Each row below holds a small network's activations on one input, seen along a few directions.
In each table, some parts of the input vary, and every possible input appears once, in random order.
Descriptions start from the smaller parts, as in this example, which fits no table here: line(6) and (point or ring(11) or (values(2) and ring(8))).
Shared parts are said once, and a part with two or three values counts as separate values.

A family of inputs:
r1: 19 16 0 -1 -17 -5 -11 1 -10 5 -6 -23 21 13 -10 -11 4 6 -5 -24
r2: -17 -21 37 12 -28 2 1 -11 -14 8 10 -17 26 -11 6 22 9 11 18 -18
r3: 4 -4 -11 -12 6 -13 -36 -3 -9 1 14 26 -35 -20 -13 16 3 -18 0 10
r4: -9 -13 26 -3 -31 4 15 -20 20 -3 1 -22 -3 -33 18 28 -2 -3 12 16
r5: -2 16 5 7 6 8 -20 14 -21 -4 -16 8 -18 0 -17 5 12 -13 0 -7
r6: -6 17 8 19 25 0 3 23 5 -4 -16 11 -4 25 1 -4 1 -8 -6 1
r7: -10 -10 39 0 -35 -4 -14 -12 6 4 14 -17 -1 -40 14 25 2 -9 9 -7
r8: 2 -15 -6 -17 -10 -16 -39 -10 -6 2 24 16 -28 -26 -1 14 1 -13 5 13
r9: -12 -20 -35 -3 15 17 -12 -18 -13 1 17 22 -26 -19 -19 -29 15 9 -9 -33
r10: 6 -9 -16 4 -3 -12 8 10 9 5 19 -20 48 11 11 5 -8 18 10 -7
r11: -17 -20 25 8 -21 6 27 -17 -2 -2 -5 -16 26 -10 10 21 0 16 22 7
r12: 19 16 -12 -5 -13 -1 16 -6 3 -3 -20 -21 21 12 -4 -10 -5 14 -3 -1
r13: 1 20 4 15 18 3 17 2 -6 -7 -27 10 -9 21 -12 -10 6 -7 4 17
r14: -22 -22 -43 -3 28 18 3 -3 12 -4 15 20 -21 -12 -4 -24 3 10 -19 -23
r15: 2 -14 -18 -24 -6 -13 -11 -17 10 -5 10 17 -31 -23 2 15 -4 -7 6 35
r16: -11 13 -4 11 19 10 -4 28 2 -9 -17 7 -11 8 -3 11 1 -12 -10 3
r17: -6 -7 -21 -15 20 -12 -21 11 17 0 14 25 -33 -9 1 25 -6 -18 -8 18
r18: 9 13 -8 -1 -3 -4 3 15 16 0 -8 -22 27 22 4 -3 -6 9 -16 -15
r19: 19 16 17 0 -4 2 -8 3 -21 10 -8 -8 10 19 -4 -28 4 1 -14 -18
r20: 15 16 10 4 11 7 26 -1 -7 1 -17 5 4 23 -2 -29 -7 -5 3 13
r21: 17 -5 -8 1 -15 -15 -5 -5 -13 10 24 -20 42 5 -5 -1 3 19 19 -17
r22: 15 -7 -20 -5 -12 -8 24 -13 0 1 10 -21 41 10 1 1 1 24 21 6
r23: -21 -12 31 0 -20 -2 0 3 32 1 13 -20 2 -27 27 32 -6 -7 -1 5
r24: 15 18 21 8 2 4 -4 7 -20 11 -4 7 6 20 -4 -32 1 -10 1 -10
r25: 2 20 18 19 13 -2 -10 10 -20 1 -16 10 -8 17 -16 -14 10 -11 4 -6
r26: 3 15 12 10 17 7 11 21 5 7 -3 4 9 30 10 -23 -12 -6 -9 1
r27: -7 -16 -16 -16 5 -15 -25 3 20 -2 21 17 -23 -19 13 21 -11 -11 -4 20
r28: -27 -25 30 13 -14 3 15 4 10 3 6 -18 32 -6 21 27 -6 13 10 -7
r29: 9 15 5 -1 7 4 7 16 4 4 -10 -4 15 27 14 -19 -8 5 -24 -10
r30: 16 15 3 -5 -3 8 21 -5 -7 -2 -21 -7 8 22 2 -26 -3 6 -13 5
r31: 1 18 -7 6 13 12 11 5 -10 -14 -27 5 -19 4 -12 6 3 -7 4 14
r32: 2 -6 -25 -18 10 -8 -8 -11 4 -6 0 24 -37 -16 -9 16 -2 -14 4 31
r33: -8 -20 -41 -10 21 16 19 -23 3 -10 6 20 -30 -17 -18 -29 6 16 -10 -11
What do these inputs look like to the network?
Answer: values(3) and (point or ring(10))
The inputs of r31 and r16 match in every part but the values(3) part. If r11 is changed in the same way as r31 into r16, which row does it become?
Answer: r28
Which other rows does r23 become when the values(3) part takes its other values? List them by row number.
Answer: r4, r7

A family of inputs:
r34: 4 4 36 16 -20 8 30 0 0 6 -3 -28 41 13 15 -8 2 11 2 -14
r35: 15 15 8 0 -22 -4 10 9 -5 9 -2 -31 53 24 13 -2 -4 17 5 -5
r36: -6 -8 -30 -13 21 -1 -19 -1 -3 -7 20 26 -34 -13 -18 -13 4 -4 -5 -10
r37: 7 4 21 12 -23 -7 12 1 5 5 -5 -27 46 26 17 -8 -6 18 3 -7
r38: 3 10 25 25 -14 -2 16 2 -6 13 -7 -25 41 23 0 1 1 9 14 -5
r39: -6 -16 -26 -17 5 -2 -7 -16 13 -7 6 16 -35 -31 -3 15 -3 -7 1 18
r40: -6 5 30 19 -18 15 24 2 -9 -4 -10 -25 40 16 12 -7 1 13 9 -9
r41: -4 0 25 12 -8 5 22 12 -12 5 -13 -15 41 26 5 2 -1 16 6 -14
r42: -13 -14 -31 -11 23 -1 -7 -1 15 -12 17 24 -31 -15 -1 4 -3 -5 3 7
r43: -12 -13 -14 -10 7 -5 -15 -1 11 -6 5 19 -41 -29 0 23 -3 -16 -2 22
r44: 19 10 16 5 -20 -4 11 5 -8 3 -3 -30 49 23 5 -2 1 10 10 -3
r45: 3 4 27 14 -17 2 23 4 5 11 -4 -29 45 16 16 -10 -4 13 -3 -15
r46: 20 37 -13 3 34 9 13 21 -9 -9 -33 18 -13 42 -10 -39 0 -13 -17 5
r47: -6 -12 -32 -14 14 0 -2 -17 13 -7 12 20 -35 -26 -6 8 -2 1 -1 14
r48: 0 -11 -23 -16 5 -2 -21 -17 -3 -2 6 25 -34 -26 -18 -3 3 -9 -1 1
r49: -3 -9 -7 -11 7 -6 -31 -9 -2 1 11 24 -40 -21 -11 5 5 -13 -6 8
r50: -1 -13 -36 -12 11 3 -13 -14 -7 2 11 21 -35 -20 -18 -8 5 -5 -7 -4
r51: -6 -3 0 -9 15 -6 -34 4 -5 -5 6 26 -48 -23 -8 12 -2 -26 -13 8
r52: 4 16 26 18 -15 1 12 6 -7 8 -19 -28 38 20 3 -2 14 14 9 -17
r53: -12 -6 -2 -12 15 -4 -22 8 16 -6 6 20 -48 -25 5 32 -8 -24 -8 22
What do these inputs look like to the network?
Answer: point or ring(9) or (values(2) and line(5))
Which of the alternatives is r45?
Answer: ring(9)
Which other rows does r48 become when the values(2) part takes its other values? List them by row number.
Answer: r39
Which other rows does r49 become when the values(2) part takes its other values? List them by row number.
Answer: r43

A family of inputs:
r54: -9 -15 -18 -12 7 6 -12 -14 -3 -5 6 24 -41 -28 -12 8 5 -11 2 10
r55: 13 25 30 16 -12 1 5 12 -20 3 -17 -20 34 29 3 -9 4 4 6 -8
r56: 13 24 -28 3 42 8 4 14 -8 -2 -18 27 -23 33 -20 -44 0 -5 -21 -6
r57: -13 -13 -8 -8 9 1 -23 -6 6 -6 12 22 -45 -31 -4 10 4 -16 -5 5
r58: 0 -6 9 5 -18 2 18 -2 2 7 4 -26 43 10 12 -1 -3 19 6 -14
r59: -12 -15 -22 -9 18 -7 -23 3 10 -5 16 27 -36 -22 -2 20 -2 -14 -2 12
r60: -1 -9 -21 -13 4 -11 -18 -14 7 -6 10 18 -38 -26 -11 7 2 -9 0 13
r61: 1 -9 -25 -19 8 -5 -23 -2 8 -6 14 20 -35 -23 -1 10 -3 -13 -8 15
r62: -1 -2 19 6 -14 2 24 0 7 4 -2 -23 34 7 14 6 -5 11 7 -3
r63: 5 2 12 9 -18 2 15 -1 -5 7 -2 -26 43 16 5 -9 1 19 5 -18
r64: 12 14 22 12 -14 0 11 5 -13 8 -8 -23 38 22 1 -11 4 10 7 -17
r65: -7 3 30 11 -13 1 22 5 9 2 -15 -19 25 13 15 13 -8 4 4 9
What do these inputs look like to the network?
Answer: point or ring(5) or line(6)
Start at r60 and move only the ring(5) part, one step at a time. The first step leads to r54. Which rows follow, in order?
Answer: r57, r59, r61

A family of inputs:
r66: -1 -14 -27 -10 15 -8 -7 -12 2 -3 12 25 -28 -10 -8 -6 -4 0 -2 12
r67: 6 5 -23 -15 11 1 -14 2 0 -7 5 14 -34 -15 -16 7 3 -15 1 16
r68: -9 -3 -4 -2 12 -6 -18 -4 5 1 -1 21 -37 -14 2 13 0 -17 -7 20
r69: -6 -7 -18 -12 9 -2 -13 -4 9 3 10 12 -29 -17 -13 -6 1 -4 -7 -6
r70: -11 -12 -7 0 18 -1 -8 5 10 -5 17 21 -27 -19 6 4 -6 -9 -2 6
r71: -2 -13 -29 -18 12 10 -5 -8 -1 -4 8 20 -27 -15 -4 -7 0 -1 -11 3
r72: 9 17 15 16 -10 0 27 10 5 0 -18 -31 49 28 11 -7 -3 15 1 -10
r73: 16 12 24 14 -16 -2 -2 6 -21 12 -10 -17 39 25 2 -15 1 6 0 -25
r74: 10 21 17 17 -5 11 23 5 -13 3 -22 -19 31 28 -2 -21 4 8 2 -11
r75: 7 11 20 9 -19 -5 15 15 10 5 -2 -36 58 28 21 0 -8 17 1 -9
r76: -24 -35 39 0 -53 -9 6 -26 14 10 22 -35 34 -40 26 50 2 13 30 5
r77: 11 19 23 14 -3 4 10 8 -19 6 -10 -14 30 30 0 -21 7 8 3 -18
r78: 6 18 15 17 -7 14 32 7 -4 4 -22 -24 39 33 -2 -18 -1 9 5 -6
r79: -19 -15 -18 -9 13 5 -17 -4 4 -5 7 21 -28 -13 -7 11 9 -6 -5 -5
r80: 4 -7 -24 -13 16 -10 -10 -5 0 -6 12 24 -32 -12 -13 3 -1 -5 1 11
r81: 2 3 -3 -8 8 -3 -18 3 1 -15 -9 20 -40 -19 -3 12 -4 -20 -9 16
What do these inputs look like to the network?
Answer: point or line(6) or ring(9)
Which of the alternatives is r76?
Answer: point
